A small network was shown many inputs. Here are its activations along a few directions, one row for each input.
Each table varies a few parts of the input and shows all the possible inputs, shuffled.
A made-up example of a description, with smaller parts first: one of 4 places along a line, together with either a single point or one of 11 places along a line or (one of 2 separate values, together with one of 8 places around a ring).
Shared parts are said once, and a part with two or three values counts as separate values.
In the rows, zero is written as 128.

Other details of the inputs vary at random and push rows far along two fixed directions, the same in every table; ignore that.
To show where, the next rows are all for the same input, with only those details redrawn:
[139 122  87 194  25  78  38  51 209  72  95]
[138 121  89 196  26  79  37  50 210  70  93]
[164 148 179  18 157 197 158 139  68 102 151]
[220 144  51 135  22 168  96 112  79 133 190]
[ 72 122 225  83 166 102  93  70 215  29  42]
[ 65 122 230  83 169  96  92  68 223  23  36]
[221 145  54 129  27 169 101 115  71 135 191]
[136 122  93 191  31  78  41  51 209  68  91]

Rows:
x1: [115  99 103 179  85  85  95 104 156 118 121]
x2: [132 138 174  74 190 180 189 175  75 175 148]
x3: [ 63 132 204 112 203 121 142 137 174 114  71]
x4: [141 147 152  64 202 180 182 164  78 139 167]
x5: [119 110 101 170  93  83 108 104 166 118 128]
x6: [143 159 153  67 196 175 185 176  87 156 146]
x7: [ 71 116 194 106 195 109 148 113 182 106  95]
x8: [182 151  63 140  89 163 153 160  86 194 187]
x9: [132 134 158  49 183 167 184 164  73 132 164]
x10: [131 126  88 186  91  81  86 118 156 117  95]
x11: [ 69 129 197 112 200 110 129 129 161  96  55]
x12: [ 70 127 189  94 185  94 146 130 183  99  68]
x13: [130 132  74 185  77  79  98 116 172 126 110]
x14: [171 127  81 148 101 164 143 146  67 182 200]
x15: [124 117  94 192  16  76  40  49 220  75  94]
x16: [205 135  70 120  17 165 109 111  84 149 190]
x17: [137 127 167  44 188 164 191 161  70 143 167]
x18: [177 126  84 145 103 166 148 146  61 188 203]
x19: [116 112  95 182  91  88  86 107 152 104 115]
x20: [128 140 164  72 186 178 173 174  66 149 132]
x21: [115 120  95 194 100 109  95 110 156 128 132]
x22: [175 137  71 132 103 167 155 146  76 178 203]
x23: [214 141  54 130  17 169 101 115  79 138 193]
x24: [124 134 165  73 194 184 178 165  68 150 167]
x25: [187 145  57 131  80 150 148 167  72 175 185]
x26: [135 143 151  67 193 176 182 160  84 141 164]
x27: [ 75 140 191  99 204 116 151 135 182 111  75]
x28: [139 143 160  74 209 184 170 167  60 140 162]
x29: [115 104 100 179  87  89  94 105 151 116 121]
x30: [127 124  88 175 101  86  98 106 161 104 122]
x31: [131 142  98 191 116 108  99 126 152 141 107]
x32: [112 121 103 189  92 102  96 118 155 134  98]
x33: [ 71 138 191 103 198 112 149 131 189 111  75]
x34: [115 109 103 206  79  81  90 101 171 146  94]
x35: [121 125  90 200 107 104  88 106 152 123 128]
x36: [178 126  69 133  87 156 133 154  52 154 191]
x37: [120 119  90 174  91  87 101 107 164 108 127]
x38: [123 135  93 200  95 107  99 125 156 146 114]
x39: [121 120 107 199  93  97 105 112 168 162 113]
x40: [183 144  72 140  91 159 160 156  87 201 188]
x41: [120 114 104 180 104  94 112  98 176 138 133]
x42: [125 127  82 185  96 104 104 106 167 128 138]
x43: [133 136 162  53 180 168 179 182  65 144 139]
x44: [ 66 114 192 111 196 119 129 120 151  88  80]
x45: [140 132 159  60 194 168 165 166  55 119 151]
x46: [ 66 100 203  98 186  95 133 115 163  90  82]
x47: [192 147  55 144 107 162 140 145  72 164 197]
x48: [ 69 116 191 115 201 113 123 114 154  81  76]
x49: [198 151  53 138  91 144 137 162  73 165 175]
x50: [138 121  89 195  26  78  38  50 211  69  93]
x51: [ 67 115 194  91 190 100 145 118 174  87  89]
x52: [131 120  84 179  72  78 110 115 171 143 117]
x53: [139 146  82 186 108  98 103 117 170 138 111]
x54: [113 112  93 193  91 101  87 102 150 118 119]
x55: [134 148 162  63 185 174 194 172  90 169 151]
x56: [175 146  75 152  91 168 146 166  70 196 182]
x57: [ 63 114 220  89 138  96  94  67 227  46  49]
x58: [126 119 169  69 183 177 176 157  61 146 157]
x59: [ 63 114 196 117 197 118 138 118 165 107  95]
x60: [210 130  71 124  13 162 108 109  83 154 195]
x61: [152 129 195  19 143 179 162 127  83 126 152]
x62: [ 59 108 201 105 196 117 134 117 157  92  81]
x63: [122 129  98 194 105  93  85 112 157 123  88]
x64: [124 105  97 188  70  73  95 111 165 140 104]
x65: [136 125 163  58 170 161 182 178  68 156 142]
x66: [139 141 161  55 187 166 174 182  61 139 136]
x67: [143 135 166  48 180 159 196 175  78 163 150]
x68: [130 134 163  55 175 165 179 180  67 147 139]
x69: [ 74 121 184  96 192 101 138 120 171  77  86]
x70: [126 126  98 186  93  90 115 108 184 159 116]
x71: [188 155  66 156  99 170 139 169  60 190 182]
x72: [186 140  66 126  83 151 154 164  72 184 186]
x73: [173 123  74 142  91 168 139 147  50 173 193]
x74: [134 137 159  58 180 164 174 180  66 140 136]
x75: [177 127  72 155  77 155 137 153  68 192 172]
x76: [113 119  97 193  84  96  96 115 159 139 100]
x77: [ 81 133 187  91 198  98 144 135 171  92  69]
x78: [147 125  90 188  36  83  41  54 201  69  93]
x79: [ 65 121 190 122 200 117 130 121 165  96  90]
x80: [ 78 119 188 111 205 117 126 119 147  84  79]
x81: [ 69 127 196 117 190 118 143 132 169 126  79]
x82: [117 123  93 179 103 101 108 104 173 129 134]
x83: [184 131  65 136  93 153 129 153  50 150 189]
x84: [ 83 125 182  97 203 100 135 118 166  73  83]
x85: [175 131  71 150  80 161 137 157  64 189 173]
x86: [129 117 175  64 189 177 179 157  56 151 158]
x87: [ 66 113 201  94 184 100 142 133 164 102  64]
x88: [ 64 108 192 100 182 102 129 119 161  81  82]
Changing only one part turns x50 into x57. The same change can be made to x11. Which row results?
Answer: x76
Changing only one part turns x3 into x31. The same change can be made to x54. Which row results?
Answer: x80
What do these inputs look like to the network?
Answer: one of 8 places along a line, together with either a single point or (one of 2 separate values, together with one of 5 places around a ring)
Start at x18 and move only the place on the line of 8, one step at a time. The first step leads to x14. Which rows follow, in order?
Answer: x59, x24, x21, x79, x35, x28
Start at x19 and move only the place on the ring of 5, one step at a time. The first step leads to x69. Which rows follow, in order?
Answer: x26, x79, x44
Which other rows does x37 become when the place on the line of 8 takes its other values? List them by row number.
Answer: x5, x9, x17, x30, x51, x69, x84
Which other rows does x43 become when the place on the ring of 5 takes its other values? List them by row number.
Answer: x3, x25, x32, x33

Rows:
x89: [ 97 112 113 185 133  91  93 111 153 100 106]
x90: [182 158 103  99  84 160 145 140 104 158 160]
x91: [136 141 175  47 157 166 174 155 108 142 131]
x92: [ 75 128 184 115 192 108 153 138 168 127  86]
x93: [ 68 101 190 118 189 114 127 112 147  88  95]
x94: [141 137 114 145  80 108  78  87 173  76 102]
x95: [131 160 153  83 202 158 184 186 106 161 125]
x96: [139 147 125 138  79 105 104  99 192 115  91]
x97: [ 98 104 118 182 125  90  91 103 150 101 113]
x98: [115 107 124 155  98  99  88  85 160  88 116]
x99: [ 72 102 189 109 180 120 122 106 147  86  98]
x100: [118 128 169  76 179 160 185 160  94 163 147]
x101: [156 127 108 116 107 159 159 147  83 184 176]
x102: [176 132 101 105  91 162 117 132  78 123 168]
x103: [132 132 116 141  90 113  85  94 165  83 109]
x104: [ 85 119 196  89 163 113 146 116 174 110  89]
x105: [163 115  96 122 101 156 127 130  68 138 180]
x106: [143 116  47 227  44  84  93 112 154 171 145]
x107: [137 150 141  89 211 165 161 173  77 121 134]
x108: [160 126 114 104 103 155 159 146  85 178 170]
x109: [102 124 106 187 137  88  89 117 151  99  98]
x110: [190 148  37 182  70 145 135 169  80 205 178]
Changing only one part turns x105 into x108. The same change can be made to x94. Which row results?
Answer: x96
What do these inputs look like to the network?
Answer: one of 2 separate values, together with one of 11 places along a line
Which other rows does x91 become when the choice among 2 separate values takes its other values? List them by row number.
Answer: x102
Which other rows does x93 become when the choice among 2 separate values takes its other values? List them by row number.
Answer: x100

Rows:
x111: [192 155 100  86  76 188 131 151  58 128 159]
x112: [159 135  78 145  40 119  88 113 137  92 125]
x113: [ 86 100 197  95 207 149 152 154  52 118 130]
x114: [ 84 115 184 118 105 107  99  63 217  89  78]
x115: [167 161  69 171  74  97 104 137 170 149 116]
x116: [ 76 112 180 116 109  91 103  63 227  81  87]
x117: [194 142  86 107 127 175 143 138  62 134 212]
x118: [124 106  74 221  65  77  98 118 142 171 112]
x119: [132 112  62 216  96 118  80 133  93 119 132]
x120: [134 160 182  42 197 152 172 168 119 130  81]
x121: [116 107 204  45 189 179 153 116  90 103 142]
x122: [ 59 128 138 155 189  60 123 127 203 100  39]
x123: [ 84  86 176 128 123 103  81  77 163  72  94]
x124: [120 145 194  57 176 139 192 141 160 152 111]
x125: [161 152  78 177  67 100 119 126 188 164 133]
x126: [194 156 108 101  94 177 175 156  98 203 169]
x127: [ 99 140 166  96 240 150 153 169  89 103 136]
x128: [106 157 166 105 143 119  96 106 192  68  70]
x129: [100 146 156 106 133 105  95  94 189  57  56]
x130: [ 65 107 127 178 187  77  97 114 162  71  81]
x131: [179 104 112  94  98 154 131 127  28 120 196]
x132: [155 129  92 147 137 178 157 148  56 169 199]
x133: [102 121 211  21 151 156 161 127 127 103 128]
x134: [ 67 120 151 188 183  96 101 101 184  94  92]
x135: [121 108  60 230  91 101 104 104 147 145 169]
x136: [ 67  90 195  87 207 143 167 151  84 122 142]
x137: [201 180  97 106 109 170 151 180  83 180 154]
x138: [199 171 101 106 108 175 169 169  92 197 168]
x139: [124 104  68 209  66  66 112 129 135 172 132]
x140: [139 109 112 144 135 179 148 141  51 175 199]
x141: [125 124 180  61 189 167 127 142  74  71 110]
x142: [102 158 168  83 229 137 176 178 123 139 108]
x143: [120 117 177  50 196 153 135 141  79  64 119]
x144: [157 130 102 133 119 171 175 165  75 221 183]
x145: [123 105 198  51 175 156 135 123  59  85 126]
x146: [165 156  84 162  55 131  92  97 165 124 141]
x147: [ 66 136 142 159 180  73 115 128 198 101  39]
x148: [186 137 119  78  64 177 134 133  52 142 174]
x149: [163 150  63 163  71  87 109 132 160 142 104]
x150: [117 143 194  36 168 164 177 121 143 104 133]
x151: [162 126  63 162  91 110  83  99 119  79 135]
x152: [131 129  68 215  74 101 118 116 170 187 138]
x153: [ 60 134 157 161 187  71 135 122 223 122  73]
x154: [ 80 114 189 109  97 103  92  79 203  81  73]
x155: [124 149 195  53 177 152 163 173 116 129  75]
x156: [ 54 119 159 172 167  64 139 104 235 132  74]
x157: [ 63 121 154 160 170  81 115 137 185 105  43]
x158: [127 157 187  38 183 167 172 137 137 102 135]
x159: [ 40  81 167 185 166  77 107  83 192  99 100]
x160: [182 131 112 100  83 159 172 150 102 211 181]
x161: [153 116  76 141 142 164 142 179  23 140 186]
x162: [ 71 115 130 182 178  88  87 110 158  75  72]
x163: [118 107  73 215  66  86 121 114 171 190 148]
x164: [142 107 103 140 118 174 143 159  31 172 200]
x165: [ 91 128 171  76 215 134 181 185 104 129  97]
x166: [131 123  55 224 112 109 103 121 133 139 167]
x167: [177 108 103  97 102 171 137 113  60 143 211]
x168: [192 154 110  80  83 195 158 129  84 155 188]
x169: [184 138 120 102  83 173 165 147 102 210 165]
x170: [191 147  94  93  95 158 165 187  68 174 158]
x171: [154 115  90 146  26 103  91  86 141 108 139]
x172: [135 144  64 219  97 103 113 131 166 179 133]
x173: [188 138 122  91  86 157 158 163  61 191 152]
x174: [ 43  95 181 156 149  75 119 116 208 132  58]
x175: [ 90 107 162 129 148  97 105  72 189  65 109]
x176: [157 116  82 180  68 122  86  73 140 116 154]
x177: [ 49  77 164 176 164  63  99 103 150  84  87]
x178: [145 115  90 169  29  86 109 114 176 173 128]
x179: [144  87  85 171  45 104  81  81 125 107 164]
x180: [164 150  81 152 154 176 127 169  46 150 178]
x181: [132 142 171  60 210 159 139 139  99  78 135]
x182: [112 119 217  36 177 126 180 155 123 141  97]
x183: [135 149 177  65 208 173 133 140  93  84 126]
x184: [166 132  65 174  85 120  69  95 116  87 128]
x185: [128 169 181  40 183 162 151 141 128  87 118]
x186: [139 153  57 210 102 101  95 142 151 161 113]
x187: [147 120 100 171  32 100 102 111 174 175 113]
x188: [163 149  63 146  55 109  86 101 148  92 126]
x189: [112 100  72 206  57  78 115 127 161 182 141]
x190: [133 142 182  65 207 176 154 134  98  98 142]
Changing only one part turns x179 into x151. The same change can be made to x154. Which row results?
Answer: x129
Changing only one part turns x169 into x138. The same change can be made to x159. Which row results?
Answer: x166
Changing only one part turns x134 into x113. The same change can be made to x172. Which row results?
Answer: x118
What do these inputs look like to the network?
Answer: one of 2 separate values, together with one of 5 places around a ring, together with one of 8 places around a ring
Which other rows does x116 become when the place on the ring of 5 takes its other values? List them by row number.
Answer: x159, x160, x163, x167
